A small network was shown many inputs. Here are its activations along a few directions, one row for each input.
Each table varies a few parts of the input and shows all the possible inputs, shuffled.
Descriptions start from the smaller parts, as in this example, which fits no table here: one of 2 separate values, together with either a single point or one of 11 places along a line or (one of 5 places around a ring, together with one of 6 places along a line).
Shared parts are said once, and a part with two or three values counts as separate values.
(in the rows, 128 means zero)

Other details of the inputs vary at random and push rows far along three fixed directions, the same in every table; ignore that.

Table:
row 1: [128 122 132 113 124 148 120 106 102 150 121]
row 2: [172  45 161 197 126  81 219 131 130 123 137]
row 3: [127 109 182 183 114 160 126 104  72  89 108]
row 4: [147 120 114 118 156  92 159 146 155 136 115]
row 5: [132 125 144 117 117 157 117 111 106 152 114]
row 6: [145 118 104 116 158 104 170 152 167 137 122]
row 7: [ 85 189 102  42 102 190  36  87  95 184 134]
row 8: [142  52 153 136 106 144 158  73 106 197 112]
row 9: [109 152 160 173 124 153  82 130 100  89 122]
row 10: [119 163 149 159 125 160  91 127 102  95 121]
row 11: [135 117 127 116  91 138 118 123 124 158 135]
row 12: [140  99 145 185 154 107 181 144 131  72 115]
row 13: [113 150 142 162  99 143  94 137  99  74 140]
row 14: [134 105 172 184  93 138 112 129  90 107 127]
row 15: [132 123 136 111  98 133 127 124 125 157 147]
row 16: [138  51 156 132 101 141 165  70 109 189 104]
row 17: [140 130  75  77 153  93 160 137 195 176 128]
row 18: [106 161 124 100 133 146  78 132 127 129 131]
row 19: [129 151 125 163 140  90 150 167 146  58 154]
row 20: [122 179  72  59 142  79 124 171 187 142 160]
row 21: [130 145 124 175 167 113 143 164 133  56 131]
row 22: [138  66 120  62 105 132 164  63 130 238 106]
row 23: [126 157  83 106 169 101 133 154 172 107 143]
row 24: [103 165 124  99 131 153  80 138 115 128 125]
row 25: [148 114 109 123 158 100 168 146 175 133 127]
row 26: [100 162 116  98 131 151  91 121 127 114 134]
row 27: [133 159  74 113 141  86 133 168 170 103 154]
row 28: [114 157 159 165 127 151  84 129  94  92 116]
Description of these inputs: one of 4 places along a line, together with either one of 2 separate values or one of 5 places around a ring.
The inputs of row 5 and row 4 match in every part but the place on the line of 4. If row 10 is changed in the same way as row 5 into row 4, which row does it become? -> row 28
List by row number the other rows that have the place on the line of 4 in common with row 23. -> row 1, row 2, row 7, row 8, row 21, row 27
Which other rows does row 13 become when the choice among 2 separate values takes its other values? List them by row number. -> row 19
Which other rows does row 14 become when the choice among 2 separate values takes its other values? List them by row number. -> row 20

Table:
row 29: [149  89 160 161 116 100 187 116 119 128 115]
row 30: [107 121 137  98  80 170 102  91  94 152 150]
row 31: [140  85 113  60 105 138 135 109 136 219 104]
row 32: [105 182 116 122 130  98 122 167 142  75 147]
row 33: [127 111 184 183 133 158 123 129  98 107 129]
row 34: [122 164 101 154 153 110 123 142 149  65 130]
row 35: [117 177 130 116 123 157  80 125 114 138 136]
row 36: [118 135 124  86 118 155  90 100 127 199 120]
row 37: [111 122 178 147 111 181  80 105  85 143 114]
row 38: [161 103 130 175 143 102 163 155 141 105 104]
row 39: [ 96 210 120 123 133 135  54 147  95  67 156]
row 40: [141 113 124 112 100 133 133 123 119 173 135]
row 41: [130 124 177 183 109 148 104 119  99 109 135]
row 42: [112 138 134  95  73 157  77 126 101 149 143]
row 43: [140  78 143 113 133 106 192 112 136 172  94]
row 44: [121 164  92  94 163  98 111 170 188 106 137]
row 45: [127 108 149 110  95 166  89  88 100 186 107]
row 46: [126 176  62  38 120 109 103 151 172 165 143]
row 47: [135 116 148 124 114 143 108  99 122 171 123]
row 48: [155  98 175 194 106 138 129 123  96 101 104]
row 49: [110 167  84  69 163 107 105 148 139 130 135]
row 50: [166  71 143 152 126 102 190 120 139 174 131]
row 51: [143  73 124 149 158  97 190 129 164 114 120]
row 52: [110 190  96  79 146 115 118 142 151 127 118]
row 53: [135 143 134 156 148 117 124 174 145  65 127]
row 54: [118 177  53  84 150  89 128 151 185 108 149]
row 55: [103 169 107  79 157 123  90 142 128 114 143]
row 56: [146 117  92 112 171  75 167 141 152 140 122]
row 57: [147 111 149 158 120 117 126 121 132 126 113]
row 58: [142 135 137 149 144  91 168 137 145 101 110]
row 59: [115 125 134  88  89 153 107 111 113 194 153]
row 60: [ 99 136 181 129 108 173  97 107  81 116 113]
row 61: [136 139 126 181 158 125 147 140 127  59 125]
row 62: [124 159  96  96 176  95 131 166 196 122 143]
row 63: [132  99 115 143 153 109 167 128 149 117 111]
row 64: [100 161 142 132 121 184  79 113  88  90 129]
row 65: [114 134 144 106 123 174 109 110 102 124 134]
row 66: [133 140 121 122 119 110 115 137 148 127 135]
row 67: [114  99 132 121  94 147 122  83 106 176 125]
row 68: [116 165 121 127 103 137  99 161 118 105 156]
row 69: [154  66 148 134 127 125 174 129 131 165 116]
row 70: [127  76 113 117 106 104 167 111 146 177 137]
row 71: [162 100 107 145 163  83 194 171 168 125 116]
row 72: [134 130 134 114 100 155 104 114 104 170 120]
row 73: [145 128 133 171 150 130 155 136 118  83 120]
row 74: [133 133 168 193 134 155 119 130  90 107 119]
row 75: [107 153 164 160  92 190  75  97  64  85 141]
row 76: [135 129 150 164 138 118 117 122  93  95 125]
row 77: [152 107 114 104 129 122 164 106 138 158 124]
row 78: [128 138 125 114 110 149 124 112 108 128 142]
row 79: [137  85 136 160 130 130 158 102 119 131 106]
row 80: [130 122 156 170 132 132 114 141 120  96 109]
row 81: [116 145 148 131 103 180  86  86  84 118 127]
row 82: [119 211  82 113 157 125  91 181 149  88 137]
row 83: [120  76 112  84 120 136 150  86 135 217 106]
row 84: [ 92 217 111 104 147 164  56 158 122 104 142]
row 85: [133  97 145 128 107 117 140 124 141 162 147]
row 86: [136 122 102 176 170  86 171 151 164  91 116]
row 87: [134 135 150 193 123  97 127 170 135  52 146]
row 88: [152  78 139 163 159 106 198 130 153  98 126]
row 89: [121 133 135 177 131 129 121 120 119  94 120]
row 90: [129  82 155 189 103 124 154 118 108  95 134]
row 91: [133 107 126 102 132 146 149 110 117 152 119]
row 92: [133  74 116  61 100 104 154  96 121 219 142]
row 93: [121 158  42   8 129 100 144 141 186 183 163]
row 94: [123 120 108 151 169  95 161 152 172  93 130]
The inputs of row 30 and row 75 match in every part but one. If row 32 is changed in the same way as row 30 into row 75, which row does it become? -> row 29
The inputs of row 39 and row 49 match in every part but one. If row 67 is changed in the same way as row 39 into row 49, which row does it become? -> row 83
Describe the family of inputs behind these rows. -> one of 6 places along a line, together with either one of 2 separate values or one of 4 places along a line or one of 5 places around a ring
Which other rows does row 34 become when the place on the line of 4 takes its other values? List them by row number. -> row 77, row 81, row 89
List by row number the other rows that have the place on the line of 6 in common with row 65. -> row 33, row 44, row 51, row 53, row 55, row 60, row 62, row 69, row 88, row 94
Which other rows does row 32 become when the choice among 2 separate values takes its other values? List them by row number. -> row 92

Table:
row 95: [116 133 132  64 104 156  91 107 113 181 110]
row 96: [ 92 143 151 114  96 172  57  97  76 157 113]
row 97: [105 160 104  79 121 156 109 116 128 148 149]
row 98: [155  81 105 112 134  84 182 119 158 189 101]
row 99: [119 161 151 161 146 147  82 152  97  79 138]
row 100: [127 167 134 149 158 113 104 163 120  73 133]
row 101: [131  76 124 144 133  91 181 112 140 142 117]
row 102: [120 196 123 142 145 136 106 168 127  79 128]
row 103: [114 159 127 163 146 134  98 130 132  70 142]
row 104: [101 160  91  91 109 154  93 119 120 138 129]
row 105: [118 167  91  74 113  99 105 171 178 129 164]
row 106: [148 120 116 158 145 111 166 146 129  81 132]
row 107: [ 93 143 134 134 101 186  78 102  86 122 134]
row 108: [154  79 177 183 125 151 145 123  89 126 119]
row 109: [107 151 134 128 110 186  74  95 103 124 136]
row 110: [129 172  98 125 171 100 110 159 181 107 135]
row 111: [102 178  97  82 144 114 121 135 144 118 146]
row 112: [131 118 111 138 156  99 145 148 160 138 122]
row 113: [142 107 123  81 109 149 124 109 107 198 116]
row 114: [146  90 159 199 121 132 153 132 104 117  97]
row 115: [134 121 124 190 139  97 162 141 130  66 121]
row 116: [100  98 202 166  89 184  97  86  54 101 116]
row 117: [110 184  97 123 106 106  85 175 147  96 164]
row 118: [143 136 171 198 135 120 147 144 103  76 113]
row 119: [151 121  99 105 155  95 170 162 180 134 112]
row 120: [127 189 118 133 145 123  90 159 117  76 130]
row 121: [135  95 141  99 116 133 123  85 127 203 109]
row 122: [147  94 132 134 129  99 196 113 131 140 123]
row 123: [101 178 123 130 144 134 113 142 128  83 152]
row 124: [142 100 126  99 120 149 123  96 140 205 116]
row 125: [102 163  64  78 151 104 118 142 172 133 146]
row 126: [129  90 127  93 111 130 137  71 129 192 119]
row 127: [143 100 101  81 115 115 150  82 149 188 121]
row 128: [162  66 203 241  86 119 153 140  76  79 145]
row 129: [140 131  77  93 158  84 179 158 191 113 127]
row 130: [140 160 134 169 142 117 111 142 133  81 116]
row 131: [142 121  84 118 162  92 161 159 183 151 122]
row 132: [109 187 111  99 154 113 111 154 148 118 135]
row 133: [103 157  99  26 130 143  81 126 156 193 130]
row 134: [147  62 153 123 138 105 178 118 144 171 100]
row 135: [128 102 115  75 113 156 129  95 113 189 140]
row 136: [146  52 118  96 140  94 201 112 170 182 122]
row 137: [125  92 128  87 113 149 128  90 105 183 138]
row 138: [148 120 126 172 149  99 192 150 143  80 130]
row 139: [108 151 158 134  92 180  69  99  53 102 134]
row 140: [145  80 192 186  73 135 147 121  88 137 144]
row 141: [139 153 131 160 159 118 147 166 148  95 133]
row 142: [116 104 184 131  96 181 103  89  75 179 120]
row 143: [110 124 139  96  99 160 106  95 101 139 120]
row 144: [152 121 136 169 136 125 139 135 134 113 109]
row 145: [145 108 146 159  89 117 125 126 133 137 148]
row 146: [102 180 105 100 143 126  90 141 117  87 151]
row 147: [170  62 147 196 129 108 198 111 135 111 110]
row 148: [ 98 159 136 135 128 169  90 137 112  76 138]
row 149: [148 118 111 130 170  93 169 172 184 113 123]
The inputs of row 113 and row 119 match in every part but one. If row 99 is changed in the same way as row 113 into row 119, which row does it become? -> row 133
The inputs of row 136 and row 137 match in every part but one. If row 95 is changed in the same way as row 136 into row 137, which row does it become? -> row 120
Describe the family of inputs behind these rows. -> one of 5 separate values, together with either a single point or (one of 2 separate values, together with one of 5 places around a ring)
Which other rows does row 106 become when the choice among 2 separate values takes its other values? List them by row number. -> row 113
Which other rows does row 147 become when the place on the ring of 5 takes its other values? List them by row number. -> row 103, row 109, row 126, row 127
Which other rows does row 122 become when the choice among 5 separate values takes its other values? List them by row number. -> row 115, row 127, row 139, row 143
List by row number the other rows that have the choice among 5 separate values in common with row 132. -> row 97, row 102, row 111, row 118, row 122, row 123, row 138, row 140, row 141, row 142
Which other rows does row 109 become when the choice among 2 separate values takes its other values? List them by row number. -> row 124
